These are the activations of a small neural network, seen along a few directions. Each row is one input.
In each table, some parts of the input vary, and every possible input appears once, in random order.
Descriptions start from the smaller parts, as in this example, which fits no table here: ring(8) and (point or ring(11) or (values(3) and line(6))).
Shared parts are said once, and a part with two or three values counts as separate values.
In the rows, 128 means zero.

Other details of the inputs shift rows strongly along two fixed directions, in all tables alike. That doesn't count.

Table:
row 1: [145 103 147 156 147 166  97 149 136 138 159 142 124]
row 2: [160 110 119  86 109 141 142 126 115 157  63 130 149]
row 3: [171 172  91  90 109 125 152 126 120 134  94 121 145]
row 4: [155 178  82  66  86 111 144 132 103 145  41 129 147]
row 5: [133 132 140 149 136 143 109 145 138 128 151 130 119]
row 6: [ 35 152 122 132 142  59 150  70 128  89 127 145  98]
row 7: [126 140 129 122 109 116 127 133 130 133 106 121 127]
row 8: [119 184 103  91  90  88 142 126 125 119  75 113 122]
row 9: [164  80 124 100 122 166 136 129 100 170  85 133 160]
row 10: [ 96 226  83 102 107  39 160 110 140  71 117  87 106]
row 11: [170  82 151 146 131 214  92 147 123 150 165 138 149]
row 12: [193 102 114 126 131 187 126 129 113 150 135 121 165]
row 13: [143 148 109 122 127 128 142 123 125 115 140 109 133]
row 14: [ 93 166 127 143 130 102 119 131 138  94 157 106  98]
row 15: [107 163 108 130 120 145 116  85 120 101 132 141 125]
row 16: [143 109 144 145 142 164 101 147 132 131 158 143 119]
row 17: [101 109 156 181 176 104 126 136 158 106 206 134  99]
row 18: [ 96 183 125 129 119  92 122 132 152  92 139 106  93]
row 19: [ 68 159 140 148 128  61 136 135 143 101 141 124  98]
row 20: [135 187  98 112 122  83 153 122 136 110 113 110 123]
row 21: [ 51 135 140 159 139 105 124  82 129 100 168 155 104]
row 22: [183 134 116 106 112 182 114 143 116 151 106 135 148]
row 23: [ 71 152 120 121 130  45 153 118 130 105  99 104 106]
row 24: [193  61 152 153 149 213 110 138 135 161 174 137 154]
row 25: [164  76 139 135 124 187 112 141 107 164 124 137 159]
row 26: [ 81  76 169 157 167 103 132 137 142 127 159 149 100]
row 27: [166  66 145 134 125 201 111 142 104 167 134 145 158]
row 28: [102 108 165 177 162 124 126 133 165 103 216 123  97]
row 29: [108  50 175 156 156 146 121 133 132 142 164 144 128]
row 30: [161 119 118 103 101 158 124 134 106 153  98 134 156]
row 31: [109 136 136 126 121 113 133 139 129 131 127 138 122]
row 32: [130 137 132 144 126 137 104 137 133 115 149 115 124]
row 33: [185 186  70  69 105 116 156 122 111 135  66 117 147]
row 34: [ 76  93 172 181 148 111 110 137 146 116 191 133 106]
row 35: [149 125 112  89 114 115 148 127 112 155  57 130 147]
row 36: [106 148 127 153 142  92 135 122 148  94 172 108 114]
row 37: [ 73 158 126 109 126  48 158 123 137 109  97 122 103]
row 38: [157  96 120 100 127 136 137 134 112 165  70 141 149]
row 39: [ 70  85 169 166 160  89 128 127 146 117 165 128 106]
row 40: [160  88 131 105 121 152 133 131 121 165  79 132 151]
row 41: [171 184  77  86  91 136 124 128 107 132  67 101 148]
row 42: [149 146  91 112 119 166 139  74 110 115 122 143 156]
row 43: [147 105 153 157 138 176  95 146 144 136 162 130 125]
row 44: [115  81 162 164 147 143 111 148 135 142 162 151 122]
Description of these inputs: line(4) and (point or (values(2) and line(5))).
Changing only the line(4) part turns row 21 into row 42. The same change can be made to row 44. Which row results?
> row 17
List by row number the other rows that have the line(4) part in common with row 29.
> row 2, row 6, row 9, row 23, row 26, row 35, row 37, row 38, row 39, row 40
Change only the values(2) part in row 22. List by row number the other rows that result.
> row 5
Change only the line(5) part in row 43. List by row number the other rows that result.
> row 1, row 5, row 32, row 41
Change only the line(4) part in row 18. List by row number the other rows that result.
> row 2, row 8, row 28
